These are the activations of a small neural network, seen along a few directions. Each row is one input.
Each table varies a few parts of the input and shows all the possible inputs, shuffled.
A made-up example of a description, with smaller parts first: one of 2 separate values, together with either a single point or one of 11 places along a line or (one of 5 places around a ring, together with one of 6 places along a line).
Shared parts are said once, and a part with two or three values counts as separate values.
In the rows, zero is written as 128.

Other details of the inputs shift rows strongly along two fixed directions, in all tables alike. That doesn't count.

A family of inputs:
row 1: [138 144  83 116 100 128 126 166  71 115 192 136 129  94]
row 2: [133 111 107 185 100  82 174 168  81 132 218 119  91 130]
row 3: [139 146 141 100 134 160  81 134 138 139  81 135 142 129]
row 4: [107 115  75 155 134  86 151 125  83  68 209 143 147  96]
row 5: [ 98 103  96 166 132  69 178 121  78 100 214 124 127 128]
row 6: [117 142 186 108 141 148 144 115 165 187  73 102 113 166]
row 7: [147 151 108  82 130 171  63 153 181  86  72 162 161  81]
row 8: [111 130 205 149 132 121 179 103 164 211  82  91  85 189]
row 9: [126 115 167 122 118 146 146 125 130 191  89 100 102 173]
row 10: [153 142 131 104 143 154 116 120 129 105  97 136 123 126]
row 11: [139 125 105  88 144 163  81  88 163  60  91 161 191  78]
row 12: [114  80 140 131 127 117 137  81 144 151  85 125 137 141]
row 13: [144 114 106  81 131 163  69  91 166  77  69 171 192  75]
row 14: [136 134 165 142 127 144 156 116 146 158 111 107 105 166]
row 15: [171 154 115  93 129 172  38 138 164  76  91 172 174  73]
row 16: [111 124 180 134 139 123 158 102 125 212 105  75  87 198]
row 17: [117 117 106 163 125 103 165 164 100 117 192 102  93 157]
row 18: [119 128 192 139 120 128 156 114 164 203  69 111  96 165]
row 19: [151 186 113  53 135 189  68 136 163  88  96 161 178  65]
row 20: [158 147 132 107 115 173  96 133 152 112  91 150 145 106]
row 21: [146 151 139 121 127 146  85 132 137 121 101 146 140 116]
row 22: [105  89 103 155 121  84 155 113  97 122 163 134 131 124]
row 23: [131 169 104 155 133 108 124 161  85  87 204 143 126 111]
row 24: [122 132 129 180 133  82 157 148  94 131 202 111  96 152]
row 25: [109 157  95 145 116  94 152 192  73 119 210 143 117 101]
row 26: [ 96  88  89 176 118  62 174 126  72 121 201 130 120 124]
row 27: [145 160 109  86 140 170  74 150 178  72  95 155 159  87]
row 28: [143 116  94  85 131 165  64  96 162  67  75 176 195  64]
row 29: [100  63 170 150 126  94 172  70 139 195  84  97 109 184]
row 30: [127 110 189 116 122 146 166  89 140 220  83  69  90 197]
row 31: [129 154 110 153 125 102 146 164 117 102 197 142 119 102]
row 32: [162 170 115  68 135 202  73 138 151  77 100 154 171  90]
row 33: [140 125 106  86 144 162  81  88 163  60  92 161 192  79]
row 34: [117 133  72 169 123  81 127 191  72  95 213 133 112 120]
row 35: [108  84 160 134 143 123 151  61 158 154  78 104 132 161]
row 36: [109 118  75 150 133  85 151 128  82  65 214 145 149  96]
row 37: [119 115 177 117 127 138 129 105 137 219  68  92  99 182]
row 38: [153 146 140 101 121 160  85 134 183 119  78 159 150  88]
row 39: [122 118 160 136 146 132 124 119 160 159  85  93 106 183]
row 40: [137  93 197 157 125 130 177  94 169 204  87  74  81 202]
row 41: [126  89 163 134 120 140 139 121 162 182  68  90  94 186]
row 42: [112 156  88 133 109  94 151 182  71 131 211 138 117  95]
row 43: [134 134  76 154 118  86 149 177  42  92 208 147 100 106]
row 44: [114 152 121 151 139 105 145 158  80 129 190 115 109 147]
Each input here is: one of 2 separate values, together with either a single point or one of 6 places along a line or (one of 3 separate values, together with one of 5 places along a line).
Q: Changing only the choice among 2 separate values turns row 34 into row 39. The same change can be made to row 29. Which row results?
A: row 5
Q: Changing only the choice among 2 separate values turns row 26 into row 4. The same change can be made to row 38. Which row results?
A: row 31
Q: Change only the choice among 3 separate values in row 24. List by row number the other rows that result.
A: row 31, row 40
Q: Change only the place on the line of 5 in row 19. List by row number the other rows that result.
A: row 6, row 8, row 27, row 31

A family of inputs:
row 45: [146 138 104  98 144 159  85 112 123  55 101 154 163 102]
row 46: [142  98 171 134 123 146 131  67 152 147  63 118 127 158]
row 47: [168 154  81 106 127 168  71 177 142  42 149 154 155  93]
row 48: [153 183 113  58 145 188  77 129 149  80 123 152 177  77]
row 49: [117 118 191 153 156 126 134  97 197 143  81 124 139 157]
row 50: [144 130 174 117 127 142 113 136 166 183  55 124  97 152]
row 51: [ 97  87 140  94 136 140 142  73 143 166  59 112 139 150]
row 52: [137 200  82  68 150 174  85 149 111  58 156 158 174  66]
row 53: [131 167  81  75 132 155 100 136 106  52 136 178 178  55]
row 54: [140 130 173 117 113 154  96 152 170 192  66 104 108 160]
row 55: [ 72 114  96 189 148  36 180 128 106 103 204 113 107 138]
row 56: [103 120 120 144 119  84 190 134  74 135 196 122 110 130]
row 57: [150 181  83  99 131 148  72 186 117  77 124 181 141  67]
row 58: [136 113  61  99 116 129  68 142 107  76 144 176 188  51]
row 59: [138 185  75  77 125 174  89 182 130  59 147 159 165  69]
row 60: [ 81  87  91 148 126  71 149 136  63 156 157 120 117 141]
row 61: [124 124 106 177 132  91 172 164  84 113 182 114  75 153]
row 62: [140 119  61  84 116 149  92 122 122  54 152 177 197  41]
row 63: [155 155  93  99 118 135  75 147 107  74 138 185 172  57]
row 64: [143 108 126 181 120  97 171 152 107 125 177 112  80 148]
row 65: [130 146 179 101 146 151 103 112 145 188  79  97 117 168]
row 66: [117 124 165 106 136 129 117  99 129 178  45 128 121 156]
row 67: [134 131 131 163 138 109 157 130  93 130 196  95 100 165]
row 68: [172 138 108 109 133 165  84 148 157  63 109 154 137  96]
row 69: [132 121 120 182 105 107 163 157 105 134 185 107  92 160]
row 70: [112  74 155  89 129 147 134  65 167 172  49 112 144 149]
row 71: [108 100 159 150 136 103 135  63 202 145  77 118 138 139]
row 72: [127 138 131 174 102  90 157 169  95 172 165 134  81 130]
row 73: [110 140 125 141 127 108 186 156 103 147 157 119  90 134]
row 74: [159 135  89 103 135 152  80 128 118  34 140 166 170  81]
row 75: [113 146 110 159 151 102 159 141  69 117 202  96  95 168]
row 76: [ 99 164 117 148 142  92 146 163  55 155 198 102  95 154]
row 77: [139 128 172 105 114 165 140 125 181 174  80 100 120 152]
row 78: [133  61 152 127 125 154 121  50 166 155  46 111 144 159]
row 79: [112 129 125 201 125  76 195 134  57 151 239  89  77 178]
row 80: [120 164 121 136 121 121 161 132  90 136 201 123 125 116]
row 81: [126  97 119 180 120  79 177 125  72 114 199 113 103 148]
row 82: [126 141  73 118 149 111  81 126 167  23 155 170 181  56]
row 83: [118 128 112 165 129 108 160 168  97 124 173  97  87 174]
row 84: [110 109 171 135 110 117 184  83 124 187 108 113 114 150]
row 85: [ 98 127 117 168 108  79 207 184  79 157 229  90  77 162]
row 86: [114 124 198 149 149 138 127  82 206 154  54 132 143 155]
row 87: [131 132 170 110 121 154  92 155 167 189  64 102 104 168]
row 88: [130 128 135 150 112 106 189 153 115 150 173 120  94 123]
row 89: [135 136 179 119 105 163  91 139 176 204  48 110 111 159]
row 90: [152 155  90  83 119 155 102 132 120  55 152 179 185  44]
row 91: [112  78 146 108 111 142 143  61 156 174  69 121 148 133]
row 92: [119 144 163 108 129 156  94 155 155 188  54 103 104 171]
row 93: [136 117 114 195 109  90 176 154  91 123 195 122  80 139]
row 94: [159 109 174 124 125 169 116 114 191 158  57  96 114 178]
row 95: [112  70 151  99 129 134 102  85 157 186  37 115 140 152]
row 96: [134 135 170 110 105 168 139 118 178 179  77 108 122 147]
row 97: [148 150 183  75 142 186 114  83 182 166  60 109 146 139]
row 98: [ 91 100 106 200 133  32 183 125 117 108 219 114 111 128]
row 99: [171 170  92 109 116 147  74 185 129  80 139 183 146  55]
row 100: [119  62  99 174 123  85 167 110  85 120 182 110 118 149]
row 101: [112 123 130 164 104  75 161 131  70 166 165 137 107 132]
row 102: [114  73 152 111 113 137 105  76 157 196  37 123 145 140]
row 103: [147 102  59 105 135 146  77 122 115  33 147 163 181  77]
row 104: [129 113 173 108 129 127 116  99 142 178  56 127 122 153]
row 105: [116 174  97 128 167 133  88 153 146  31 148 181 181  77]
row 106: [141 129 180 116 112 159 157 102 178 184  61 122 111 135]
row 107: [119 133 121 152 117  95 191 167  99 139 193 122  88 126]
row 108: [158 182 116  85 138 168  59 147 127 100 133 149 165  84]
row 109: [164 164 109  90 153 179  67 126 142  61 129 142 161 106]
row 110: [116 157 136 155 121 102 144 143  78 173 187 110 104 143]
row 111: [ 90 124 143 191 154  69 173 145 124 116 190 126 116 154]
row 112: [120  69 145 112 149 152 118  61 155 145  37 103 136 174]
Q: Changing only one part turns row 67 into row 109. The same change can be made to row 97. Which row results?
A: row 48
Q: Describe the family of inputs behind these rows.
A: one of 4 places along a line, together with either one of 2 separate values or (one of 3 separate values, together with one of 5 places along a line)
Q: Change only the place on the line of 5 in row 65. List by row number the other rows that result.
A: row 50, row 87, row 95, row 104
Q: Change only the choice among 3 separate values in row 74. List by row number the other rows that result.
A: row 56, row 104
Q: A walk changes only the place on the line of 5. It starts at row 76 and steps to row 92. List the rest of the walk in order.
A: row 57, row 66, row 60

A family of inputs:
row 113: [157 173  66 126 107 135  92 210  92  68 203 166 136  67]
row 114: [109  84 181 130 134 119 160  55 158 189  65 102 124 169]
row 115: [152 165  99 117 118 146  82 185 123  96 149 152 134  93]
row 116: [103  93 192 226 165  73 218  89 179 137 154  74  77 217]
row 117: [105 151 110 158 124  89 185 171  57 144 229 103  90 148]
row 118: [147  98 140  95 130 169  72  85 195 116  29 146 168 114]
row 119: [102  75 169 134 135 115 182  58 138 185  93  85 113 184]
row 120: [113 141 136 144 123 111 182 148  85 169 181  94  89 162]
row 121: [160 175  81 109 123 155  89 184  96  70 175 155 138  85]
row 122: [106  96 148 118 146 127 142  69 144 146  92 107 140 156]
row 123: [110 148 146 156 121  98 176 152  87 176 179 106  88 156]
row 124: [131 101 158 100 131 151 123  61 170 145  56 131 157 124]
row 125: [149 172  99 113 133 150  86 174 108  88 152 144 134 104]
row 126: [141 182  73 123 115 125 100 206  94  70 198 172 141  62]
row 127: [162 161  98 114 108 154  90 185 123  97 150 153 133  87]
row 128: [127  91 153 110 126 143 117  80 183 147  43 135 147 126]
row 129: [137 125 130  85 142 160  82  77 171  97  65 158 184  91]
row 130: [111  71 174 137 121 116 159  74 168 190  55 108 114 163]
row 131: [138 106 117 112 132 146  78 106 166  97  77 151 166 105]
row 132: [111 103 182 183 110  87 193 149 112 238 136  67  43 215]
row 133: [109 138 142 163 117  89 168 171  99 177 166 110  80 156]
row 134: [141 187  67 104 126 143 110 183  80  61 213 156 151  70]
row 135: [134 125 102  82 142 162  91  89 147  72 103 152 186  86]
row 136: [145 177  88 113 114 139  97 193 112  84 169 168 142  69]
row 137: [145 180 108 105 120 151 109 162 110 101 161 155 144  83]
row 138: [134 106 143  91 136 160  81  82 196 119  28 152 170 107]
row 139: [148 176  68 129 117 128  83 210  92  66 200 164 138  71]
row 140: [135  78 151 124 119 142 121  85 172 151  57 123 136 143]
row 141: [149  97 139  94 127 171  75  85 194 116  30 146 168 112]
row 142: [152 111 119  88 139 174  74  87 166  83  60 150 174 105]
row 143: [160 177  66 117 118 145  97 196  79  57 206 160 136  76]
row 144: [121 160 115 151 111 102 170 170  71 140 213 126 101 121]
row 145: [121 103 149  92 147 155 115  60 168 132  59 119 159 139]
row 146: [100  80 161 135 137 111 178  65 132 176 103  89 116 178]
row 147: [123  93 153 111 132 140 112  80 183 146  42 134 147 129]
row 148: [150 169 103 107 111 149 101 181 124  99 146 162 139  77]
row 149: [111  80 149 150 138 107 151  87 128 155 102 101 113 177]
row 150: [142 114 148  79 136 171  91  62 185 119  40 148 178 102]
row 151: [137 184 110 109 130 143 100 163 111 100 160 153 144  90]
row 152: [ 92  83 170 158 138  83 180  72 128 190 111  95 107 181]
row 153: [ 92  84 162 139 147 104 168  67 134 174 101  88 117 184]
row 154: [119 144 109 172 121  87 168 184  55 141 220 105  76 156]
row 155: [134 186  84 101 137 146  97 172  96  72 182 149 152  85]
row 156: [103  78 151 153 123  95 165  94 142 173  98 113 112 156]
row 157: [111  94 116 155 137  96 143 110 103 119 146 118 123 149]
row 158: [124  69 172 134 131 131 152  65 155 176  58  94 113 185]
row 159: [139 172 105 113 124 138  93 181 124 100 146 158 138  88]
row 160: [152 102 139  85 138 180  80  73 180 105  34 140 167 121]
row 161: [113 159 109 143 129 106 162 167  71 130 210 112 105 136]
row 162: [124 171 156 222 149  76 199 181 137 108 233  91  59 182]
row 163: [100  83 171 148 134  97 174  67 136 188  97  99 113 173]
row 164: [143 157 109 131 124 134 120 172  95 116 167 128 110 127]
row 165: [138  83 150 115 123 150 107  83 181 143  45 128 145 137]
row 166: [123 130 137 167 112  98 157 174  99 174 168 102  76 163]
row 167: [ 98 145 125 163 129  85 187 163  63 162 215  92  82 167]
row 168: [126 151 107 157 126 103 145 181  69 128 202 114  91 143]
row 169: [120  96 154 113 137 137 108  81 184 145  41 134 148 133]
row 170: [146 108 119  97 131 163  65  99 181  92  55 156 175  97]
row 171: [146 169 104 111 113 145 102 181 123 102 147 159 137  81]
row 172: [101 149 134 175 119  75 190 166  63 172 216 104  79 158]
row 173: [146 117 102  98 139 159  77 102 147  69  92 155 174  96]
row 174: [116 162 115 153 116  99 165 171  71 139 213 125 102 123]
Q: Changing only one part turns row 158 into row 143. The same change can be made to row 146. Which row results?
A: row 134
Q: Changing only one part turns row 162 into row 116. The same change can be made to row 133. Which row results?
A: row 138
Q: Describe the family of inputs behind these rows.
A: one of 2 separate values, together with either a single point or (one of 5 places around a ring, together with one of 6 places along a line)
Q: Change only the choice among 2 separate values in row 136. List by row number the other rows that result.
A: row 156
Q: Change only the place on the line of 6 in row 142. List by row number the other rows that result.
A: row 149, row 157, row 158, row 160, row 173
